A small network was shown many inputs. Here are its activations along a few directions, one row for each input.
In each table, some parts of the input vary, and every possible input appears once, in random order.
Descriptions start from the smaller parts, as in this example, which fits no table here: one of 2 separate values, together with either a single point or one of 9 places around a ring or (one of 4 places along a line, together with one of 5 places around a ring).
Shared parts are said once, and a part with two or three values counts as separate values.

Other details of the inputs shift rows strongly along three fixed directions, in all tables alike. That doesn't count.
To show where, the next rows are all for the same input, with only those details redrawn:
[-17  -5  13   2   2 -11  -2  20  19   3   1  44  15]
[ -1  -9   2  13  14  -7   3   8 -21   7 -28 -29   6]
[  0  -9   2  13  13  -6   4   5 -26   7 -29 -34   5]
[ 13  23 -17 -10  -4  20   5   3  23  10  16 -21   1]
[ 16  24 -20 -10  -3  21   5   5  25  11  14 -26   1]
[-12   7  11   2  -9   4  11 -15 -27   3  11   0  -1]
[-18   5  16   2 -10  -1  10 -12 -21   2  16  20   2]
[  3  -2  -4   7  11  -1   2  10  -5   8 -20 -26   7]

Table:
x1: [ 14 -14  -4   3   1  -3   3   4  -9  -1 -19  -7  -1]
x2: [  4  -4   8   4  -2  -9   1   5  14  -8 -16  23   1]
x3: [ -5   7  14   4 -17   1  14 -26 -24 -13   5  12 -11]
x4: [-12  -5   3  -3   5 -17  -5  18  12   4  -3  26   6]
x5: [-12  -1  15   6  -8   5   1 -18 -30  -2  20   3  -3]
x6: [ -1 -30  -2  10  28 -17 -13  47  27   9 -37   3  20]
x7: [  7 -12   5  11   2 -13   5   1 -24  -3 -32  -2   3]
x8: [ -7 -10   6  12  11  -9   2   9 -18   6 -23 -13   8]
x9: [ 22  15 -13  -7  -6  10   3  -2  22  -7  -6 -14  -7]
x10: [ 21   4 -16 -12  -8  11   4   4  16  -3   4  -5  -3]
x11: [-16  -4  10   0   4 -16  -3  22  19   3   2  42  10]
x12: [ 20  15 -11 -13  -8  16  -1  -9  26 -10  15   8  -9]
x13: [-19 -14   9  -7  -1 -15  -4  15   9   3  12  42   5]
x14: [-2 13 -6 -7 -4  8  0  4 25  7 12  9 11]
x15: [-12  -4  11   4   7 -12  -3  15  18  -1  -6  19   2]
x16: [ -4 -10   4  10  14 -14  -2   2 -19   2 -28 -32  -6]
x17: [ 18 -16  -1  14  14  -6  -3  -6 -21  -6 -37 -28  -6]
x18: [ -2 -18   4  16  14  -5 -11   0 -22   3 -20 -26   9]
x19: [  1  17  -4 -11 -12  15  -4  -4  18   1  43  13  -7]
x20: [ -3  -4  17   4 -18  -2   1 -21 -26 -12  16  31  -6]
x21: [ 23  17 -17 -10  -6  19   2 -11  21  -8  15  -8 -12]
x22: [ 20  -5 -27  -1  26   2 -15   9  12   6 -28 -60  -4]
x23: [ 17 -11  -5   6   4  -3  -7   4  -7  -9 -19 -12  -1]
x24: [ 13  -3  -9   6   3  -4   7   3 -11  -3 -25 -16   0]
x25: [-13  -5   4   1   5 -12  -7   2   2  -1 -13   1   1]
x26: [-14 -21   9   2  27 -26 -25  53  71  -2 -12  70  18]
x27: [-14  -2  11   0  -9  -3  -2 -19 -32  -2  24   6 -10]
x28: [-24  -7  11  -9 -14  -6   3 -16 -25   1  23  24  -3]
x29: [-21  -1  19  -3  -6  -7   0 -23 -23  -6  26  28 -12]
x30: [  5 -12   1   8   1  -7  -6   5  -3  -9 -10  13   1]
x31: [-12  -3   9  -1 -10   2  11 -15 -34   3  20  -3  -9]
x32: [-16   6  16   5  -8   4   7 -23 -19  -1   7  -4   0]
x33: [ 18  12 -18 -15 -14  17   7   1  24  -2  20   6  -4]
x34: [ -5 -13   1   3   6  -1  -1   5  -5   7  -8 -11  10]
x35: [  8  18  -9 -10   0  20  -3  -3  32   2  25  -3  -4]
x36: [ 14  17 -27 -15  -5  18 -12  -4  20   5  24 -28  -7]
x37: [ 11  19 -15 -10   1  23  -5 -11  28   3  22 -19  -2]
x38: [-15   6  18   6  -7   4  10 -20 -22  -2   9  -3  -6]
x39: [ 28  23 -23 -14 -12  17   7  -1  21  -2   6 -15  -5]
x40: [-18   5   6  -5 -12  -5   5 -19 -31   1  11   5  -3]
Q: Changing only one part turns x18 into x37. The same change can be made to x36. Which row results?
A: x22
Q: What do these inputs look like to the network?
A: one of 5 places around a ring, together with either one of 3 separate values or one of 5 places along a line
Q: List by row number the other rows that have the place on the ring of 5 in common with x4.
A: x7, x8, x11, x14, x24, x39, x40
Q: Which other rows does x17 become when the choice among 3 separate values takes its other values? List them by row number.
A: x12, x21
Q: Start at x31 and move only the place on the ring of 5, one step at a time. The first step leads to x19. Which rows follow, in order?
A: x26, x15, x11

Table:
x41: [-10  52  10 -10 -15  26  11 -32  13  -3  62  30 -16]
x42: [ 10  -7 -18   6  19 -18  -1  45  12  21 -43 -61   3]
x43: [  5   4  -5   1  21   1 -14  -3   0  -7 -30 -51 -10]
x44: [-11 -37   7  12  19 -30 -15  24  22 -15 -21  42  -4]
x45: [ 19  14 -15  -6 -20  16  21  -3 -21  12  15 -57 -18]
x46: [  1   2  -7 -21 -10  13  12   3  -1  -2  16 -10  -9]
x47: [ 33  19 -21 -25 -17  34  18  -8  40  13  22 -17  -1]
x48: [ -5 -53  13  11  23 -46 -14  27 -22   2 -52  40  14]
x49: [ 29  -4 -12  10   6  -2  -4  10  -9   2 -15 -58 -23]
x50: [-35  -1   9  -4 -23 -16   8 -38 -55 -11  30  36 -11]
x51: [  2  36  -9  -4 -29  12   2 -26 -27   6  25 -25  -6]
x52: [ 10  10 -30 -23 -20  11  -3   1  33  -6  41  35  -6]
x53: [-15  30   7  -1  -5  17  25 -14 -17  10  18 -10   1]
x54: [ 26  32 -39  -9  20  15 -12  39  65  12  -5  -9  17]
x55: [ 18   7 -15  11   7  14  -4 -16  16 -12 -17 -42  -6]
x56: [ 29  24 -24 -28 -29  39   2 -20  12 -12  40  -7  -8]
x57: [-10 -35 -14  15  32   3 -30  17  12  15  -7 -38  20]
x58: [  8 -16   4  -8  -8  -9  -6   5  17  -3   0  61  14]
x59: [ -1   1  -9   4  25  26 -19  20  29  23  36 -14  18]
x60: [ 13  40 -24 -28 -10  26  13 -11  43  22  18 -26   1]
x61: [ 30  11 -26  -6  -4  24  -4  -5  52 -12  17 -12 -14]
x62: [-18 -41  15   0   9 -33 -17  27 -16 -14 -22  58  10]
x63: [ 14   9  -9   9  30  -3   1   9  -5   5 -15 -45 -16]
x64: [ 10 -11 -27  -8   6   2   7  25  33   5  -8 -16  -1]
x65: [-26  38   7 -31 -30  22  12 -19  22  -3  53  35  -2]
x66: [-12 -25   1   1  26 -22   1  24 -22   4 -49 -42   2]
x67: [ 10 -44  18  18  29 -29 -16  23  19  -6 -54  24   9]
x68: [  3  11 -11   3 -20  14   4 -33 -18 -11   8  -7   3]
x69: [ -7  -6  -5 -10  10  26 -23  -7   0  10  35 -38   6]
x70: [ 22  -4 -12  17   4  -7 -16  27   9   2 -41 -25  19]
x71: [ 17 -22 -12  11   3 -20 -11  30 -18   4 -29 -17   2]
x72: [-21 -15  21   4   7 -14  15  30   6   3   8  63   9]
x73: [ -2  12  30  25 -24   7  11 -52 -73 -11   5 -40 -20]
x74: [-10  -9  11  -3  -4  -7 -17  11  14 -16 -12  52  22]
x75: [  4  -7   2   6  29 -18 -16   8  22   7 -43 -14   2]
x76: [ 19  25   4  13   6  24  10 -19  -3  -6   6 -26  -8]
x77: [  5  -9  13  17   5   8  26   2 -31   1 -11 -11   4]
x78: [ 26   7   1  11  10  19   8  -3   3  -8   5 -13 -11]
x79: [-20 -29  31   4  -8  -8  11  -2 -32 -14 -12  27   6]
x80: [ 12 -13 -16  -1  39 -16 -21  30  22  -4 -44 -48 -10]
x81: [  2  -3 -21 -19  13 -14 -21  35  37  -2 -11  14   8]
x82: [ 15 -13 -14   8 -12   8   7 -27 -41 -11  -7 -26  -5]
x83: [-31 -11  22  15  -4 -19  12 -54 -85 -14   2 -23 -32]
x84: [  3  33 -10  -2 -18  17  16 -13 -16  16   6 -63  -7]
x85: [  2  -4   8  22  19   3  15  17  -9   6 -37 -20  19]
x86: [-35   3   9   4 -10  -5  16 -21 -22   1  -1   3   2]
x87: [-22  -4  17  -1  -4 -22  -4 -20 -29   3 -10  40  11]
x88: [ 20  17 -10 -11 -34  15  -4   8  31  -4  38  37   4]
x89: [ 12   7 -21 -17   2  -6  -2  -7  -6  13  -2 -16  -4]
x90: [ -9   6  18  -6 -16   6  16 -21   1   6   5  25  11]
x91: [ 15  33 -32 -28  -5  21 -14   5  42  -1  14 -15   3]
x92: [-27 -14  17   6  25 -29   6  46  19   9 -18  44  16]
x93: [ 19   4 -15 -17  -9  14  22 -15 -13  16   7 -40 -14]
x94: [ 18 -12  -4  -5  13 -10  -7   5  20   2  -9   3 -14]
x95: [  5 -28   4   3  22 -15 -14  17  -4 -13 -28  -9 -12]
x96: [ -5  20  24  -8 -21  10   3 -40  14  -9  34  49  -5]
x97: [ -4 -33  35  33   3 -27  -7   6 -33 -12 -30  11  -4]
x98: [-15 -14  26   4  10 -14 -21  19  42 -21 -16  61  13]
x99: [ -6  12  18  -5 -41  14  20  -8   1  -1  42  36  -2]
x100: [ 43   7 -33  -1  15  19  -5  37  46   3  -9  -6  14]
x101: [ -3 -17  -4  -3  19  11 -25   1  16  26  19 -18  17]
x102: [-20   2  18  -6 -12  -7  30 -45 -74  14   4 -31 -17]
x103: [ 13  21 -10 -19 -17  12  -7  -4  51   2  20  50  18]
x104: [  1  26 -15 -19 -22  -3  -9  16  30   6  37  29  -1]
x105: [-19   7  19  -1 -10 -20  -7   4   9  -3  24  36 -14]
x106: [-24 -21  12   9   9  -6 -35  34  32  18  27  30  27]
x107: [-18 -12   8  13  -2  -4  10  -1   0  -4 -22   8  16]
x108: [ 14 -13  -6  14  13  -4   9   1 -56   1 -16 -24  -5]
x109: [  3   2 -15  13  21  -4 -10  -7   5  -4 -32 -52 -10]
x110: [  4  28 -36 -26 -10  19  14   0  40  10  29 -28 -10]
x111: [  4   8 -12   2  13  -6   3   8 -23   7  -4 -13  -2]
x112: [-41  -8  49   2 -14 -27  11 -58 -76  -8  21  41 -24]
x113: [ 10   8  -3  11   9   6  -1  13   9  -2 -10  19  21]
x114: [ -7  -2  20   4   6  -7   3   9  10  -9  26  59 -11]
x115: [-23 -13  17  -2 -23   0  17  -8   5 -11  22  60   5]
x116: [-17  19  20   7 -13  -7  -6 -13  -3  -3  17  14 -10]
x117: [ -8 -13 -12  18  13 -17  -6 -12 -46  -2 -46 -44   4]
x118: [-23 -15  35  26 -13 -17  11   3 -35   0 -25  11  16]
x119: [  5   2  18   0 -20  20  11 -52 -57 -23  19 -25 -28]
x120: [-22  -9  23  -4  -4  -4   0  15  25  -9 -10  49  22]
Q: What do these inputs look like to the network?
A: one of 5 separate values, together with either a single point or (one of 3 separate values, together with one of 5 places around a ring)
Q: Changing only the choice among 5 separate values turns x100 into x56. The same change can be made to x108. Which row results?
A: x62
Q: Changing only the choice among 5 separate values turns x95 into x49. The same change can be made to x79. Which row results?
A: x99
Q: Which other rows does x120 become when the choice among 3 separate values takes its other values? List them by row number.
A: x74, x98
Q: Which other rows does x52 become when the place on the ring of 5 takes its other values? List them by row number.
A: x50, x68, x82, x117
Q: Which other rows does x104 become when the place on the ring of 5 takes its other values? List them by row number.
A: x51, x70, x71, x88
Q: Which other rows does x73 become when the choice among 3 separate values takes its other values? List them by row number.
A: x70, x118
Q: Which other rows does x75 become when the choice among 5 separate values takes its other values? List them by row number.
A: x41, x43, x109, x116
